Each row below holds a small network's activations on one input, seen along a few directions.
Each table varies a few parts of the input and shows all the possible inputs, shuffled.
Descriptions start from the smaller parts, as in this example, which fits no table here: one of 8 places around a ring, together with either a single point or (one of 2 separate values, together with one of 4 places along a line) or one of 11 places around a ring.
Shared parts are said once, and a part with two or three values counts as separate values.
In the rows, zero is written as 128.

Other details of the inputs vary at random and push rows far along two fixed directions, the same in every table; ignore that.
These rows show it; all are for the same input, with only those details redrawn:
[134, 112, 140, 128, 143, 137, 136, 145,  87, 120, 138]
[145, 178, 163, 107, 138, 149, 187, 131,  63, 128,  68]
[116,  39, 119, 142, 152, 126,  78, 151, 114, 113, 228]
[138,  78, 118, 185, 135, 134, 101, 177,  91, 104, 159]
[143, 127, 138, 151, 134, 141, 143, 158,  78, 114, 111]
[135, 142, 154, 103, 145, 143, 161, 129,  80, 128, 115]
[102,  98, 161,  29, 170, 137, 135,  82, 113, 143, 206]

Rows:
R1: [119, 174, 112, 124,  98, 127, 137,  97, 144, 160,  72]
R2: [126, 144, 182,  35, 152, 134, 166,  98, 174, 174, 164]
R3: [132, 140, 160,  35, 122, 147, 162,  82, 192, 163, 175]
R4: [184, 187, 118, 166, 118,  87, 130, 154, 132, 133, 101]
R5: [120,  62,  76, 143, 157,  89,  28, 125, 127, 104, 191]
R6: [174, 128, 109, 209,  78, 117, 100, 169, 157, 125, 127]
R7: [151, 128, 104, 215,  92, 133,  69, 162, 170, 137, 100]
R8: [164,  97,  80, 186, 122,  79,  75, 170,  89,  77, 147]
R9: [132, 165, 147,  94, 125, 122, 196, 135, 122, 162,  88]
R10: [ 96, 175, 140, 100, 114, 138, 170, 130, 148, 158,  69]
R11: [117, 129, 138, 168, 152, 130, 132, 135, 109, 132,  80]
R12: [129, 115, 149, 143, 144, 123, 155, 128, 105, 123, 126]
R13: [107, 147, 134, 146, 135, 164, 130, 149, 102, 107,  85]
R14: [102,  77, 104, 139, 105, 117, 127, 165, 173, 133, 197]
R15: [106,  40,  92, 143, 146, 154,  48, 125, 147,  99, 206]
R16: [138, 189, 172,  91, 107, 150, 195, 141, 162, 146,  96]
R17: [152, 131, 122, 152, 112, 158, 146, 144,  87,  83, 110]
R18: [150, 155,  99, 160,  73, 109, 147, 133, 133, 132,  95]
R19: [139, 131,  61, 206, 125,  78,  75, 160, 136, 133, 116]
R20: [137, 152, 154, 149, 135, 139, 124, 163, 160, 158,  77]
R21: [ 89, 154, 176,  30, 141, 150, 141,  93, 199, 173, 145]
R22: [135, 142, 154, 103, 145, 143, 161, 129,  80, 128, 115]
R23: [145, 116,  80, 133, 125,  68, 101, 136, 144, 127, 177]
R24: [140, 151, 106, 165, 138,  91, 109, 121, 106, 112,  70]
R25: [ 84, 108, 139,  48, 145, 127, 101,  24, 157, 142, 171]
R26: [142, 117, 113, 194, 100, 152,  96, 171, 183, 135, 101]
R27: [117, 158, 154,  97, 131, 160, 170, 130,  92, 105, 121]
R28: [ 94,  21,  68, 167, 117, 121,  43, 148, 205, 133, 226]
R29: [ 78, 112, 163,  38, 147, 136, 169,  69, 146, 129, 201]
R30: [126, 139, 122, 123, 125, 146,  99,  94, 105, 111,  90]
R31: [143, 178, 149, 121, 108, 148, 210,  99, 101, 109,  68]
R32: [162, 149, 112, 161, 120,  75, 135, 133,  94,  92,  89]
R33: [146, 186, 151, 118,  95, 119, 184,  84,  94, 109,  60]
R34: [113, 100, 144,  21, 137, 122, 108,  50, 123, 113, 207]
R35: [125, 134, 119, 166, 121, 153, 135, 114, 128, 113,  80]
R36: [ 97, 105, 119, 192, 127, 141, 112, 154, 134, 107, 121]
R37: [ 95,  82, 115, 139, 146, 112,  93, 150, 165, 160, 159]
R38: [122, 132, 133, 150, 149, 150, 119, 147,  91, 127,  85]
R39: [163, 186, 113, 172, 133, 100, 102, 144, 144, 147,  81]
R40: [138, 136, 106, 128,  93, 134, 169, 135, 148, 137, 119]
Question: Describe the family of inputs behind these rows.
Answer: one of 2 separate values, together with one of 4 places along a line, together with one of 5 places along a line
Question: Changing only the place on the line of 4 turns R34 into R33. The same change can be made to R5. Which row results?
Answer: R24
Question: Changing only the place on the line of 4 turns R25 into R1. The same change can be made to R32. Which row results?
Answer: R23
Question: Which other rows does R27 become when the place on the line of 4 takes its other values? List them by row number.
Answer: R14, R16, R29

Rows:
R41: [133, 118, 105, 141, 115, 124, 100, 122, 153, 127, 143]
R42: [105, 144, 149,  65, 124, 126, 155,  93, 158, 149, 142]
R43: [121, 112, 103, 140, 119, 116, 100, 123, 157, 128, 132]
R44: [130, 113, 120, 138, 118, 129, 113, 151, 153, 146, 150]
R45: [125,  94, 126, 145, 135, 133, 132, 138, 122, 120, 155]
R46: [118, 117, 104, 143, 132, 110,  98, 131, 151, 141, 136]
R47: [125, 104, 125, 147, 115, 124, 124, 139, 158, 141, 148]
R48: [120, 100, 115, 140, 132, 124, 107, 122, 107, 110, 145]
R49: [158, 177, 140, 158, 126, 122, 162, 149,  73, 111,  48]
R50: [118, 177, 159,  21, 154, 115, 162,  60, 151, 166, 126]
R51: [135, 160, 150, 153, 129, 163, 157, 147,  90, 115,  59]
R52: [133, 103, 117, 138, 126, 127, 106, 122, 108, 107, 151]
R53: [126, 105, 121, 135, 134, 132, 121, 145, 116, 110, 158]
R54: [144, 183, 131, 162, 126, 129, 162, 145,  65, 119,  36]
R55: [131,  99, 123, 131, 136, 136, 118, 152, 115, 119, 154]
R56: [136, 155, 134, 150, 120, 138, 169, 143,  98, 110,  86]
R57: [ 97, 156, 174,  32, 149, 154, 152,  71, 166, 168, 133]
R58: [125, 117, 119, 139, 115, 123, 114, 146, 154, 132, 152]
R59: [140, 106, 128, 138, 132, 119, 106, 130, 111, 110, 155]
R60: [142, 122, 117, 144, 123, 115, 102, 129, 156, 132, 149]
Question: Changing only one part turns R52 into R41. The same change can be made to R56. Which row results?
Answer: R42
Question: Describe the family of inputs behind these rows.
Answer: one of 2 separate values, together with either a single point or one of 4 places along a line or one of 5 places around a ring
Question: Which other rows does R60 become when the place on the ring of 5 takes its other values? List them by row number.
Answer: R41, R43, R46, R50

Rows:
R61: [185, 137, 116, 223, 118, 124, 106, 178,  87, 106,  79]
R62: [131, 115, 113, 112, 101, 128, 127, 133, 144, 126, 158]
R63: [137, 143, 113,  93, 135, 120, 108, 128, 138, 138, 142]
R64: [ 99, 126, 127, 105, 139, 150, 128,  86, 129, 131, 106]
R65: [125, 124, 165, 108, 137, 161, 131, 119, 129, 123, 130]
R66: [114, 106, 115, 126, 124, 156, 105, 145, 156, 139, 160]
R67: [105,  74, 113, 174, 126, 129,  81, 155, 192, 154, 181]
R68: [131, 153, 148,  79, 166, 116, 166, 113,  79, 143, 108]
R69: [162, 167,  92, 220,  84, 126, 158, 153,  89,  86,  23]
R70: [146, 148, 156,  97, 118, 138, 162,  98, 120, 115, 137]
R71: [122,  77, 110, 160, 105,  97, 100, 147, 182, 137, 182]
R72: [121, 153, 149,  91, 138, 129, 190, 113,  92, 119, 130]
R73: [100, 124, 160,  98, 151, 150, 156, 137, 100, 128, 119]
R74: [114, 168, 133,  83, 138, 109, 118,  72, 102, 133,  98]
R75: [128, 105, 108, 151, 141,  88,  84, 143, 183, 142, 166]
Question: Describe the family of inputs behind these rows.
Answer: one of 3 separate values, together with either a single point or one of 4 places along a line
Question: Changing only the choice among 3 separate values turns R70 into R65. The same change can be made to R72. Which row results?
Answer: R73
Question: A walk changes only the place on the line of 4. It starts at R75 and steps to R63. List the rest of the walk in order.
Answer: R61, R68

Rows:
R76: [103,  81, 109,  95, 158, 112,  94, 107, 129, 128, 199]
R77: [125, 178, 151,  51, 124, 108, 174,  70, 148, 173, 113]
R78: [134, 186, 152,  59, 140, 122, 181,  93, 104, 134,  98]
R79: [125, 103, 126, 101, 143, 107, 109, 111, 138, 120, 187]
R80: [106,  72, 122, 101, 137, 116, 111, 108, 191, 156, 219]
R81: [130, 116,  98, 196,  98, 105, 110, 149, 140, 115, 100]
R82: [138, 180, 160,  65, 144, 128, 167,  76, 111, 135, 103]
R83: [140,  99, 113, 203, 112, 123, 115, 196, 116,  99, 136]
R84: [157, 107, 110, 206, 122, 120,  94, 160, 112,  98, 115]
R85: [135,  99, 108, 205, 115, 124, 118, 198, 108, 102, 125]
R86: [ 94,  68, 124, 108, 150, 136,  97, 124, 131, 134, 195]
R87: [126, 169, 158,  50, 142, 140, 167, 103, 163, 176, 127]
R88: [ 85,  84, 117, 106, 140, 136,  86, 107, 185, 134, 199]
R89: [149, 109, 100, 194,  79, 152, 116, 175, 115,  99, 124]
R90: [118, 159, 175,  60, 144, 150, 168,  80, 115, 143, 110]
R91: [152, 187, 124, 151, 121, 123, 174, 149,  78, 115,  45]
R92: [149, 193, 139, 153, 115, 158, 155, 159, 132, 138,  29]
R93: [110,  80, 118, 106, 155, 119,  86, 102, 128, 129, 184]
R94: [124, 170, 178,  58, 140, 145, 179,  81, 118, 141, 117]
R95: [123, 101, 118,  98, 133, 101,  85, 121, 175, 161, 196]
R96: [144, 103, 119, 202, 113, 124, 114, 187, 120,  99, 137]
R97: [135, 202, 124, 161, 102, 131, 150, 132, 115, 124,  30]
R98: [147,  91, 121, 218, 116, 138,  98, 178, 119,  98, 126]
R99: [135, 178, 132, 166, 102, 139, 185, 138, 126, 127,  31]
R100: [160, 183, 138, 159, 122, 134, 158, 131,  84, 116,  36]
R101: [ 98,  79, 124, 108, 148, 131, 108, 131, 128, 131, 186]
R102: [137, 115, 108, 101, 115, 133, 120, 106, 133, 115, 159]
R103: [117, 104, 117, 107, 134, 115,  69, 118, 169, 142, 171]
R104: [111, 158, 146,  41, 158, 129, 154,  69, 104, 148, 121]
R105: [131,  85, 112, 213, 119, 140,  97, 181, 107, 109, 120]
Question: Changing only one part turns R104 into R86. The same change can be made to R93. Which row results?
Answer: R105
Question: Describe the family of inputs behind these rows.
Answer: one of 2 separate values, together with either a single point or one of 5 places around a ring or one of 9 places around a ring
Question: Which other rows does R88 become when the place on the ring of 5 takes its other values? List them by row number.
Answer: R80, R87, R92, R99
Question: Which other rows does R77 become when the choice among 2 separate values takes its other values? List them by row number.
Answer: R80
